A small network was trained on made-up records. Each row is its average activation on records with the value named, seen along a few directions.
Related values have similar rows: they may be neighbours, one step apart, or belong to one group.
In the rows, 500 means zero.
Random noise pushes rows far along 4 fixed directions. That doesn't count. These rows show it; they differ only by the noise:
[604 466 473 441 508 312 576 545 581 632 437 169 448 538 390 313 573 339]
[565 374 582 621 481 570 575 488 501 731 522 342 432 365 595 550 439 332]
[648 525 568 767 353 621 720  97 420 479 681 310 456 393 601 713 496 421]
[479 409 628 645 514 667 437 693 463 621 551 665 458 387 667 592 529 407]
[405 486 578 831 503 586 324 494 248 344 556 600 352 481 681 488 622 355]
[483 413 564 481 570 488 402 846 546 654 447 552 462 481 533 394 586 380]


Z, 10 values:
z4: [432 541 599 682 421 781 357 540 322 384 587 797 565 459 611 637 524 506]
z6: [412 369 576 710 591 679 370 557 452 531 574 654 476 426 719 693 563 475]
z5: [424 567 543 476 485 683 621 501 653 592 581 686 613 409 503 737 196 684]
z10: [334 484 496 426 491 494 538 317 464 276 503 589 427 475 417 548 559 692]
z2: [377 649 374 511 437 627 412 523 577 503 541 848 755 523 588 602 368 689]
z7: [401 268 669 395 550 736 328 756 604 856 363 698 620 400 649 734 411 417]
z3: [393 378 508 395 568 451 474 504 396 421 420 522 415 522 502 288 474 587]
z1: [484 458 437 559 570 566 613 316 488 623 507 278 441 370 609 536 175 490]
z9: [499 435 466 582 475 431 362 437 223 309 389 632 329 481 531 458 493 474]
z8: [741 610 410 170 526 325 635 551 704 676 503 419 595 541 303 480 373 571]
The values of Z form a star with 3 arms.
- Name the neighbours of z6, in listed order. => z7
- Name the neighbours of z9, in listed order. => z3, z8
- Name the neighbours of z5, in listed order. => z2, z1

P, 10 values:
p7: [313 657 416 627 544 456 203 622 300  85 503 807 451 672 567 411 629 588]
p8: [574 300 616 416 496 559 574 507 449 677 480 529 420 376 521 522 437 446]
p10: [542 539 528 421 394 540 653 421 599 488 537 427 512 480 336 621 555 579]
p1: [514 519 536 492 572 520 432 679 561 492 512 567 514 559 508 478 534 521]
p3: [526 516 442 350 493 496 537 488 580 637 479 489 643 486 506 456 355 562]
p4: [407 498 531 656 540 556 430 443 301 440 527 702 419 380 675 471 307 524]
p9: [456 435 520 791 516 605 520 192 405 631 578 267 430 451 684 578 403 302]
p6: [341 419 640 537 545 763 266 984 515 590 475 969 525 393 611 652 484 546]
p2: [326 364 505 665 656 585 258 809 460 671 429 549 441 441 706 470 592 289]
p5: [424 290 593 501 534 516 349 710 410 589 356 656 411 402 568 464 481 428]
The values of P form a star with 3 arms.
- Name the neighbours of p6, in listed order. => p7, p10, p1
- Name the neighbours of p2, in listed order. => p9
- Name the neighbours of p4, in listed order. => p3
